Each row below holds a small network's activations on one input, seen along a few directions.
In each table, some parts of the input vary, and every possible input appears once, in random order.
Descriptions start from the smaller parts, as in this example, which fits no table here: values(3) and (point or line(9) or (line(6) and ring(8))).
Shared parts are said once, and a part with two or three values counts as separate values.

Other details of the inputs shift rows strongly along two fixed directions, in all tables alike. That doesn't count.
To show where, the next rows are all for the same input, with only those details redrawn:
.04, -.06, .07, -.11, -.01, -.09, -.04, -.10, -.07, -.02, -.07, .12, -.16, .22
.04, -.06, .07, -.11, -.02, -.09, -.04, -.10, -.07, -.02, -.07, .12, -.15, .22
.04, -.06, .07, -.11, -.01, -.09, -.04, -.10, -.07, -.02, -.07, .13, -.16, .22
.10, -.16, -.08, .03, -.06, .19, .22, .30, .14, .12, -.03, -.36, .32, -.34
.10, -.15, -.09, .03, -.04, .18, .22, .29, .14, .12, -.03, -.36, .32, -.34
.08, .33, -.32, .11, .74, -.43, -.04, -.03, .02, .09, -.09, -.20, .03, -.21

A family of inputs:
R1: -.05, .02, -.04, .11, -.13, .28, .32, .31, .15, .08, .16, -.30, .42, -.41
R2: .04, -.06, .07, -.11, -.02, -.09, -.04, -.10, -.07, -.02, -.07, .12, -.15, .22
R3: -.17, .10, .19, .05, -.07, .01, -.12, -.06, -.06, -.06, .00, .30, -.15, .07
R4: -.01, -.01, .21, -.09, -.08, -.18, .01, -.05, -.12, -.02, -.01, .16, -.12, .15
R5: .02, .45, -.27, .08, .71, -.49, .02, -.02, -.07, .13, .06, -.23, .03, -.23
R6: -.12, .09, .20, .01, -.08, -.08, .02, -.09, -.02, -.12, .01, .28, -.07, .14
R7: -.07, .09, .14, .10, -.11, -.05, -.04, -.15, .09, -.18, .07, .28, -.08, .15
R8: .00, .05, -.12, .20, -.12, .28, .27, .25, .25, .02, .22, -.30, .41, -.40
R9: -.12, .08, .13, .08, -.08, -.05, -.01, -.14, .02, -.18, .03, .28, -.06, .15
R10: -.02, -.06, .05, -.07, -.06, .00, -.16, -.09, -.14, .01, -.11, .09, -.23, .15
R11: -.12, .07, .05, .16, -.09, .05, -.23, -.15, .09, -.17, .08, .29, -.15, .09
R12: .08, -.15, -.13, .07, -.02, .16, .14, .26, .13, .05, -.02, -.35, .37, -.35
R13: .02, -.06, .07, -.10, -.07, -.09, -.02, -.12, -.09, -.04, -.10, .07, -.15, .23
R14: .05, .40, -.40, .07, .71, -.40, .00, -.09, -.04, .12, -.03, -.30, .01, -.16
R15: .04, -.06, .07, -.11, -.04, -.09, -.02, -.12, -.08, -.03, -.09, .10, -.16, .22
R16: .09, -.12, -.15, -.03, -.07, .24, .25, .26, .10, .18, .07, -.43, .31, -.31
R17: -.05, .06, -.14, .18, -.07, .26, .29, .26, .18, .02, .18, -.31, .41, -.40
R18: .02, -.57, .30, -.17, -.87, .65, .11, .25, .00, .06, -.03, -.06, .06, .00
R19: .02, -.03, -.01, -.15, -.03, -.05, -.06, -.15, -.11, .00, .03, .09, -.11, .26
R20: .04, -.07, .08, -.11, -.01, -.09, -.07, -.10, -.06, -.04, -.07, .14, -.13, .22
R21: .03, -.08, .06, -.08, -.01, -.09, -.09, -.11, -.07, -.06, -.06, .14, -.10, .22
R22: -.07, .12, .01, .06, -.12, .01, -.04, -.19, .06, -.16, .18, .23, -.08, .21
R23: -.14, -.43, .37, .01, -.92, .68, .13, .22, .10, -.09, .09, .13, .16, -.05
R24: -.08, .06, .07, .12, -.11, -.02, -.08, -.17, .13, -.23, .08, .28, -.06, .16
R25: -.02, -.07, .02, -.05, -.02, -.01, -.25, -.10, -.12, -.02, -.08, .15, -.17, .13
R26: -.01, -.07, .04, -.05, .00, -.02, -.23, -.09, -.12, .01, -.07, .15, -.18, .14
R27: .06, .36, -.38, .06, .73, -.37, -.04, -.06, -.01, .13, .01, -.25, .04, -.17
R28: .09, -.09, -.16, -.02, -.06, .22, .26, .24, .09, .16, .05, -.45, .29, -.30
R29: .05, .37, -.42, .09, .74, -.39, -.09, -.10, -.03, .09, .00, -.24, .07, -.18
R30: -.01, -.08, .07, -.08, -.04, .01, -.20, -.06, -.11, .02, -.08, .15, -.20, .14
R31: -.11, .09, .12, .14, -.11, .04, -.18, -.12, .05, -.12, .06, .30, -.16, .08
R32: .01, -.07, .01, .09, -.05, .16, .12, .38, .05, .17, .02, -.33, .27, -.52
R33: .00, -.06, .06, -.08, -.04, .01, -.17, -.07, -.12, .04, -.08, .14, -.23, .14
What do these inputs look like to the network?
Answer: values(3) and (point or line(4) or line(6))
Changing only the values(3) part turns R12 into R25. The same change can be made to R6. Which row results?
Answer: R3
Which other rows does R32 become when the values(3) part takes its other values? List them by row number.
Answer: R4, R5
A walk changes only the line(6) part. It starts at R10 and steps to R18. List the rest of the walk in order.
Answer: R33, R30, R26, R25
